Look-ups in named tables: a row name and a column name give one cell, copied from the table.

Table Rik
         Fenepa  Segaf  Kud  Som  Reranot  Dupena  Nolaf  Muf  Giz  Gulal
Mal          52    153  127   36      161     182    198  170  111     34
Bem          30    158   99  158      150      68     86   75  195    138
Padubib     141    213  180   66      194      57     59   70  137     91
Vin         113    155   51   78      182     117    151  157  212     81
Piviver      27    105   92  176      135     110    190   62   47    148

Padubib, Kud -> 180
Bem, Gulal -> 138
Mal, Fenepa -> 52
Vin, Kud -> 51
Padubib, Fenepa -> 141
Padubib, Gulal -> 91
Piviver, Dupena -> 110
Piviver, Reranot -> 135
Row with the largest Dupena: Mal

Zogo:
,Zam,Zop,Kibe,Tedodev,Gerarum,Kodiv
Tunize,90,104,83,191,184,124
Bevil,102,154,131,144,191,181
Daluza,96,112,134,95,221,134
Sivifi,142,101,140,141,218,120
Dis,96,162,74,155,186,158
Zub,131,159,73,154,198,136
Mikimo,111,156,71,117,210,131
Lafemur,80,79,98,172,196,112
Baziv,131,162,77,138,204,137
Gizofa,112,142,56,149,200,117
Sotiva,125,87,108,148,215,95
Dur,81,117,98,96,218,121
Niz,82,134,114,93,213,146

What is the Tedodev of Sotiva in Zogo? 148
What is the Zop of Niz in Zogo? 134
What is the Zop of Dur in Zogo? 117
What is the Gerarum of Sotiva in Zogo? 215
What is the Gerarum of Lafemur in Zogo? 196
What is the Kodiv of Tunize in Zogo? 124
What is the Gerarum of Dur in Zogo? 218
What is the Kodiv of Sotiva in Zogo? 95
What is the Kodiv of Niz in Zogo? 146
What is the Zop of Daluza in Zogo? 112
What is the Tedodev of Tunize in Zogo? 191

Mopesis:
,Gav,Tek
Segape,36.9,48.0
Gif,41.8,26.7
Pobo,24.1,49.6
Rof,49.5,42.2
Banam,42.1,45.0
Virone,49.2,31.5
Fezaku,19.0,45.1
Sud,35.7,30.2
Kivenid,23.5,49.0
Dud,13.7,18.9
Lefug,65.8,10.2
Vopoka,44.5,29.9
Vogu,77.1,20.5

Tek of Vopoka: 29.9
Gav of Dud: 13.7
Gav of Sud: 35.7
Gav of Gif: 41.8
Tek of Segape: 48.0
Gav of Fezaku: 19.0
Tek of Lefug: 10.2
Gav of Rof: 49.5
Tek of Virone: 31.5
Tek of Sud: 30.2

Rup
         Gufi  Ramiza  Vetaz  Kigilo
Per       0.3     0.5    0.4     0.4
Kolanes   0.9     0.2    0.3     0.8
Muneme    0.4     0.5    0.4     0.5

Kigilo of Muneme: 0.5
Gufi of Per: 0.3
Ramiza of Per: 0.5
Vetaz of Muneme: 0.4
Vetaz of Kolanes: 0.3
Gufi of Muneme: 0.4
Kigilo of Per: 0.4

Table Bof
columns: Mananop, Lupibim, Vumo, Tep, Demuk, Dopad, Nam, Vuposur, Gesodin, Larirap
Zub: [863, 622, 361, 275, 462, 473, 245, 526, 325, 446]
Keteva: [476, 614, 775, 890, 276, 497, 646, 562, 727, 314]
Geded: [647, 844, 465, 800, 718, 284, 702, 620, 683, 262]

Keteva, Dopad: 497
Zub, Nam: 245
Geded, Tep: 800
Zub, Tep: 275
Zub, Vumo: 361
Keteva, Mananop: 476
Keteva, Vuposur: 562
Geded, Vuposur: 620
Zub, Lupibim: 622
Keteva, Demuk: 276
Keteva, Larirap: 314
Geded, Nam: 702
Geded, Gesodin: 683
Zub, Larirap: 446
Keteva, Lupibim: 614
Keteva, Gesodin: 727
Keteva, Vumo: 775
Zub, Dopad: 473
Which row has the largest Demuk? Geded

Table Nam
         Paf  Vite
Fopok   -434   709
Zep      597   135
Rud      374   745
Ves      310   785
Musu     445  -227
Rebo    -220  -592
Moz      596   576
Kula     451  -219
Nin     -496   619
Lav      519   581
Kezipo  -601   314

What is the Paf of Rud in Nam? 374
What is the Paf of Lav in Nam? 519
What is the Vite of Rud in Nam? 745
What is the Paf of Ves in Nam? 310
What is the Paf of Musu in Nam? 445
What is the Paf of Moz in Nam? 596
What is the Paf of Kezipo in Nam? -601
What is the Vite of Fopok in Nam? 709
What is the Paf of Zep in Nam? 597
What is the Paf of Fopok in Nam? -434
What is the Paf of Nin in Nam? -496
What is the Vite of Ves in Nam? 785

Mef =
|  | Muv | Niz | Nazete | Sugaf |
|---|---|---|---|---|
| Fedu | -1.070 | -0.618 | -0.413 | -1.011 |
| Dal | -1.456 | -1.080 | -0.502 | -1.249 |
| Kor | -0.984 | -0.971 | -1.446 | -1.206 |
| Sebugit | -1.091 | 0.051 | -0.716 | -1.350 |
| Guse | -5.318 | 4.616 | -0.338 | -7.407 |
| Zir | 3.286 | -0.558 | -2.513 | 2.613 |
| Tor | 7.963 | -6.116 | -7.870 | 7.305 |

What is the Niz of Guse in Mef?
4.616
What is the Niz of Sebugit in Mef?
0.051
What is the Sugaf of Guse in Mef?
-7.407
What is the Nazete of Fedu in Mef?
-0.413
What is the Nazete of Guse in Mef?
-0.338
What is the Muv of Tor in Mef?
7.963
What is the Sugaf of Zir in Mef?
2.613
What is the Muv of Zir in Mef?
3.286
What is the Muv of Sebugit in Mef?
-1.091
What is the Nazete of Zir in Mef?
-2.513
What is the Muv of Dal in Mef?
-1.456
What is the Niz of Fedu in Mef?
-0.618
What is the Sugaf of Dal in Mef?
-1.249
Which row has the largest Muv? Tor

